A small network was trained on invented records. Each row is its activation on one of them, seen along a few directions.
Each row is followed by the record's values for the fields W, P, Y, L, Z, D.
Not every record has every field; a missing one is written absent.
The largest differences between rows may come from other fields.
In the rows, 500 means zero.
Random noise pushes rows far along 19 fixed directions. That doesn't count. These rows show it; they differ only by the noise:
[718 610 590 568 612 477 680 400 578 317 367 343 530 731 225 625 464 573
 555 501 627 332 690 419 384 694 330 660 682 366 528 554]
[579 627 353 392 448 600 391 507 450 468 445 386 528 488 480 539 426 595
 432 525 728 518 600 613 402 507 269 529 449 272 573 532]
[364 501 657 438 609 376 629 473 464 931 428 525 339 434 875 710 478 413
 468 644 617 525 462 577 411 588 380 539 447 552 495 443]
[660 445 644 486 457 671 355 854 721 681 500 331 621 343 692 499 505 453
 622 696 406 605 379 635 523 573 342 190 624 572 422 450]
[474 264 272 169 269 411 409 476 518 449 581 648 509 337 646 421 462 366
 320 272 575 461 467 502 616 474 409 287 488 435 592 407]
[541 370 378 130 380 499 555 487 651 401 657 696 434 497 349 555 521 392
 369 396 585 455 600 582 726 435 264 317 561 531 509 525]
[495 769 458 356 714 648 472 383 476 518 506 304 707 471 326 592 529 607
 289 330 616 435 847 286 664 465 530 562 326 855 746 651]
[361 362 600 738 620 406 651 461 475 644 353 581 434 558 546 549 689 676
 402 545 482 632 737 719 577 530 528 674 643 283 511 651]
[166 260 575 488 553 438 183 481 509 576 303 739 487 356 564 421 660 967
 359 431 381 609 677 847 629 567 496 131 687 473 281 661]
[634 569 421 620 609 436 385 400 809 422 648 419 449 591 391 495 351 458
 593 812 198 557 333 372 549 376 674 706 279 564 663 641]
[359 301 393 464 321 538 455 687 395 513 519 323 593 195 643 488 599 598
 284 460 663 591 480 555 582 339 337 508 426 427 255 606]
[386 617 379 494 496 420 566 463 759 295 324 673 650 530 447 694 430 751
 655 531 540 445 442 376 559 587 264 512 913 576 394 489]
[332 580 416 295 711 419 581 454 532 401 568 422 336 626 511 461 436 583
 472 680 724 611 527 403 459 624  94 513 611 471 196 483]
[466 217 657 376 586 168 557 135 472 405 665 255 226 549 474 515 626 404
 138 543 321 385 489 480 397 471 429 238 637 353 381 677]
[483 560 645 512 278 629 494 631 436 554 583 749 233 473 665 179 527 532
 543 292 474 544 430 800 472 534 492 679 543 165 893 650]
[120 362 619 368 506 364 712 714 195 490 586 683 729 616 545 340 526 330
 563 500 707 547 597 249 795 358 646 730 430 483 470 616]
[550 524 391 678 373 508 630 636 561 675 713 475 306 897 613 260 596 417
 633 494 402 824 274 583 576 412 401 656 444 602 294 628]
[672 528 310 274 523 420 597 252 640 721 619 404 386 807 351 703 641 354
 258 417 540 525 729 653 642 459 247 222 497 662 503 582]
[507 367 508 326 448 658 527 558 702 545 428 775 411 198 493 776 254 591
 537 530 581 525 358 655 387 323 319 663 398 580 317 514]
[656 593 642 847 504 465 618 581 560 687 301 200 525 307 609 837 629 683
 518 588 568 316 460 283 547 732 490 737 317 938 290 451]
[863 513 500 643 598 564 669 385 362 499 455  42 482 431 217 617 592 331
 285 624 530 506 657 418 375 420 455 478 443 331 472 541]

[326 534 451 489 405 400 551 561 372 681 459 435 543 450 546 286 593 429
 507 270 486 478 433 417 587 507 492 263 612 611 364 528] -> W=w3, P=p1, Y=y5, L=l1, Z=z5, D=absent
[426 408 580 426 565 425 459 434 400 584 511 587 612 688 386 544 470 420
 532 554 408 530 554 543 525 300 653 325 472 556 416 601] -> W=w3, P=p1, Y=y5, L=l2, Z=z2, D=absent
[360 582 471 517 247 475 398 681 251 177 501 545 612 270 589 441 669 674
 519 532 616 377 409 309 696 587 453 381 660 463 449 389] -> W=w3, P=p1, Y=y5, L=l1, Z=z5, D=absent
[575 783 545 583 384 526 502 482 507 245 491 299 578 359 155 699 545 684
 485 591 542 170 554 437 568 407 434 660 511 437 627 732] -> W=w3, P=p1, Y=y4, L=l1, Z=z5, D=d4
[336 495 698 259 512 413 667 626 670 523 510 623 502 450 624 652 323 411
 685 572 660 320 319 354 454 587 267 543 629 687 315 426] -> W=w5, P=absent, Y=y5, L=l2, Z=z2, D=absent
[455 404 666 482 442 363 452 493 477 599 593 504 487 380 520 401 560 291
 468 601 286 421 401 450 649 416 691 340 438 480 660 623] -> W=w1, P=absent, Y=y4, L=l2, Z=z2, D=d2
[682 358 631 580 582 498 457 375 253 382 479 354 634 706 404 553 597 450
 367 534 460 507 724 521 393 469 693 386 518 298 601 487] -> W=w3, P=p2, Y=y5, L=l2, Z=z5, D=absent
[501 542 596 699 286 320 258 526 302 405 384 322 740 721 639 723 672 713
 572 660 578 310 430 454 481 692 559 341 497 519 369 488] -> W=w1, P=absent, Y=y3, L=absent, Z=absent, D=absent
[718 874 445 533 381 625 418 396 620 531 411 324 487 483 170 538 376 560
 587 328 501 256 392 436 365 490 461 512 347 701 566 646] -> W=w4, P=absent, Y=y5, L=l2, Z=z1, D=absent
[600 617 260 617 339 562 413 442 475 351 477 296 617 536 646 630 547 625
 384 439 621 544 479 513 361 508 404 635 531 329 649 470] -> W=w4, P=absent, Y=y3, L=absent, Z=absent, D=absent
[521 705 370 663 301 577 382 567 447 697 482 404 422 231 541 390 683 506
 473 514 333 587 265 529 593 414 494 145 554 632 451 488] -> W=w3, P=p1, Y=y5, L=l1, Z=z3, D=absent
[537 569 483 396 394 488 677 584 670 319 708 433 621 619 479 649 544 404
 515 517 591 368 531 394 673 442 356 696 604 536 665 566] -> W=w3, P=p1, Y=y5, L=l2, Z=z6, D=absent
[290 533 583  49 607 452 497 505 537 761 643 559 417 627 547 615 381 323
 512 673 660 532 484 634 475 390 213 231 463 589 305 554] -> W=w5, P=absent, Y=y5, L=l2, Z=z4, D=absent
[442 574 581 497 588 424 617 419 595 624 642 441 219 386 517 572 518 363
 472 670 370 503 299 435 487 469 490 526 392 653 424 551] -> W=w6, P=absent, Y=y3, L=absent, Z=absent, D=absent
[527 425 616 477 565 607 709 581 669 297 554 363 689 286 520 590 274 340
 563 559 443 471 300 332 257 235 466 728 740 392 552 521] -> W=w3, P=p1, Y=y4, L=l2, Z=z1, D=d3
[586 504 361 628 273 480 521 434 210 551 487 745 553 682 842 593 446 423
 596 309 558 571 257 276 427 459 765 729 250 762 561 236] -> W=w3, P=p2, Y=y5, L=l1, Z=z3, D=absent
[711 547 439 925 191 391 518 315 624 475 239 336 672 597 561 608 598 679
 519 105 297 285 370 516 307 572 632 548 821 451 700 593] -> W=w5, P=absent, Y=y5, L=l2, Z=z1, D=absent
[866 345 591 461 490 528 341 574 318 383 651 365 662 935 469 454 539 273
 563 661 413 592 596 481 532 552 685 290 367 397 579 422] -> W=w6, P=absent, Y=y4, L=l2, Z=z5, D=d1
[446 290 491 490 592 494 176 740 455 283 452 419 757 441 692 336 356 576
 647 766 507 613 444 372 457 645 609 405 437 360 319 303] -> W=w6, P=absent, Y=y5, L=l2, Z=z5, D=absent
[580 443 460 462 487 633 805 516 242 799 488 650 337 273 596 554 659 208
 332 388 577 693 605 598 550 388 482 380 537 472 561 292] -> W=w3, P=p1, Y=y5, L=l1, Z=z5, D=absent
[444 495 148 493 309 326 425 451 449 648 374 475 462 342 451 495 331 442
 569 485 586 435 265 448 430 395 466 479 239 478 206 441] -> W=w3, P=p1, Y=y5, L=l2, Z=z5, D=absent
[656 575 555 529 597 482 620 341 576 871 557 193 315 603 242 543 721 396
 211 353 512 364 868 732 617 517 470 473 254 561 667 749] -> W=w3, P=p1, Y=y5, L=l1, Z=z3, D=absent
[525 554 234 395 432 450 535 238 568 354 666 891 358 866 598 567 499 529
 490 440 430 699 431 512 587 413 462 576 601 562 690 430] -> W=w3, P=p1, Y=y4, L=l2, Z=z4, D=d1
[465 744 543 536 605 569 490 486 610 427 375 772 525 602 517 586 377 665
 739 605 542 501 504 475 458 639 489 660 633 512 691 401] -> W=w3, P=p1, Y=y5, L=l2, Z=z4, D=absent
[568 476 385 543 516 471 341 354 488 391 508 620 325 347 645 610 539 636
 412 651 444 535 405 423 498 637 544 439 351 665 425 248] -> W=w1, P=absent, Y=y5, L=l2, Z=z5, D=absent
[580 355 351 625 387 428 504 527 625 492 295 445 481 348 472 431 405 577
 545 297 549 376 438 507 400 676 471 618 448 405 328 433] -> W=w6, P=absent, Y=y5, L=l1, Z=z3, D=absent
[479 434 737 487 626 561 661 603 623 424 910 421 381 736 651 426 745 399
 396 654 372 664 560 570 675 439 450 585 636 585 623 579] -> W=w3, P=p1, Y=y4, L=l2, Z=z4, D=d3
[533 392 490 584 398 348 578 425 305 509 427 622 345 492 532 511 726 478
 405 531 516 499 564 551 617 652 475 279 655 356 447 339] -> W=w3, P=p1, Y=y4, L=l1, Z=z5, D=d6
[561 287 598 544 788 403 497 346 522 454 300 778 273 458 354  53 163 365
 723 379 256 511 408 393 189 725 812 487 508 331 482 264] -> W=w3, P=p1, Y=y4, L=l2, Z=z5, D=d5
[483 601 562 511 790 322 743 424 613 793 296 435 417 811 293 441 395 378
 647 528 678 393 812 630 401 753 364 620 568 240 543 544] -> W=w3, P=p2, Y=y5, L=l2, Z=z2, D=absent
[424 679 798 499 745 586 393 274 475 295 460 614 513 316 375 697 308 626
 521 739 295 374 443 428 261 303 766 635 527 440 805 606] -> W=w4, P=absent, Y=y4, L=l2, Z=z5, D=d3
[268 303 319 340 327 115 500 536 481 520 718 292 492 540 571 443 600 326
 370 619 615 361 387 363 741 434 374 400 312 545 181 543] -> W=w3, P=p1, Y=y4, L=l1, Z=z5, D=d5
[479 662 295 294 593 335 655 317 820 662 372 572 382 304 190 517 387 381
 496 383 528 273 573 357 676 635 327 371 556 654 579 515] -> W=w3, P=p1, Y=y4, L=l2, Z=z1, D=d1

Which values does each new row have?
[738 379 489 525 574 493 511 328 365 414 504 206 511 485 188 484 488 348
 367 331 406 416 488 219 388 482 706 368 233 768 239 483] -> W=w6, P=absent, Y=y3, L=absent, Z=absent, D=absent
[542 679 302 427 597 589 650 420 423 445 538 396 424 495 245 288 486 353
 420 441 584 609 632 477 465 398 361 466 624 256 599 528] -> W=w3, P=p1, Y=y5, L=l2, Z=z1, D=absent
[541 207 407 517 372 516 393 496 488 495 477 481 445 524 702 531 546 637
 378 270 514 614 444 692 350 564 434 431 464 516 213 441] -> W=w6, P=absent, Y=y3, L=absent, Z=absent, D=absent
[459 650 502 637 528 413 557 536 633 537 691 212 405 862 671 495 593 617
 570 592 485 554 359 498 463 525 285 659 530 712 266 619] -> W=w3, P=p1, Y=y4, L=l2, Z=z2, D=d3
[787 490 414 412 512 528 726 410 537 160 885 693 177 453 427 731 649 249
 384 863 443 563 438 256 775 451 471 602 388 680 590 195] -> W=w3, P=p1, Y=y5, L=l2, Z=z5, D=absent
[519 502 666 478 502 627 513 539 361 652 370 524 583 578 440 498 280 517
 619 241 629 415 480 503 254 437 595 694 260 635 395 580] -> W=w3, P=p1, Y=y5, L=l1, Z=z3, D=absent
[547 394 616 298 322 461 486 557 126 634 358 734 382 328 658 264 367 226
 583 252 645 342 431 535 304 689 585 262 480 206 655 223] -> W=w3, P=p1, Y=y5, L=l1, Z=z5, D=absent
[334 334 573 224 601 345 664 553 829 739 588 634 292 308 585 370 440 157
 552 606 346 539 317 529 570 554 315 130 777 510 383 416] -> W=w4, P=absent, Y=y5, L=l2, Z=z4, D=absent
[320 645 421 446 440 406 568 571 132 656 284 565 739 423 483 501 422 319
 666 577 719 478 442 292 494 415 557 338 534 410 411 365] -> W=w3, P=p1, Y=y5, L=l2, Z=z4, D=absent
[295 370 785 434 394 378 564 554 504 657 478 367 614 209 534 841 618 507
 327 633 576 229 537 633 564 323 435 448 500 469 439 746] -> W=w1, P=absent, Y=y5, L=l2, Z=z2, D=absent
[607 652 160 483 574 513 554 294 438 376 586 279 397 510 464 523 473 438
 291 581 642 607 569 404 398 427 343 647 413 295 607 425] -> W=w3, P=p1, Y=y5, L=l1, Z=z3, D=absent
[462 297 421 603 554 252 441 454 752 468 383 483 521 401 684 630 324 553
 606 672 411 378 313 443 368 600 526 607 511 465 344 345] -> W=w3, P=p1, Y=y4, L=l1, Z=z3, D=d3
[473 551 673 297 800 579 372 569 618 559 569 655 442 659 689 322 277 428
 679 633 502 590 565 531 395 721 518 488 480 489 724 347] -> W=w3, P=p1, Y=y5, L=l2, Z=z1, D=absent
[309 408 682 237 536 454 280 544 290 495 458 597 776 422 734 563 450 531
 448 503 579 401 619 419 565 534 633 297 489 505 710 470] -> W=w3, P=p1, Y=y4, L=l1, Z=z5, D=d1
[592 593 574 468 497 594 822 384 356 511 539 576 306 431 397 630 539 389
 393 435 606 510 540 475 456 382 411 714 530 424 637 546] -> W=w3, P=p1, Y=y4, L=l2, Z=z4, D=d1
[601 480 417 691 397 464 411 532 700 621 464 582 421 690 270 432 528 569
 630 563 357 526 515 796 591 441 557 524 388 398 463 667] -> W=w3, P=p1, Y=y5, L=l2, Z=z2, D=absent
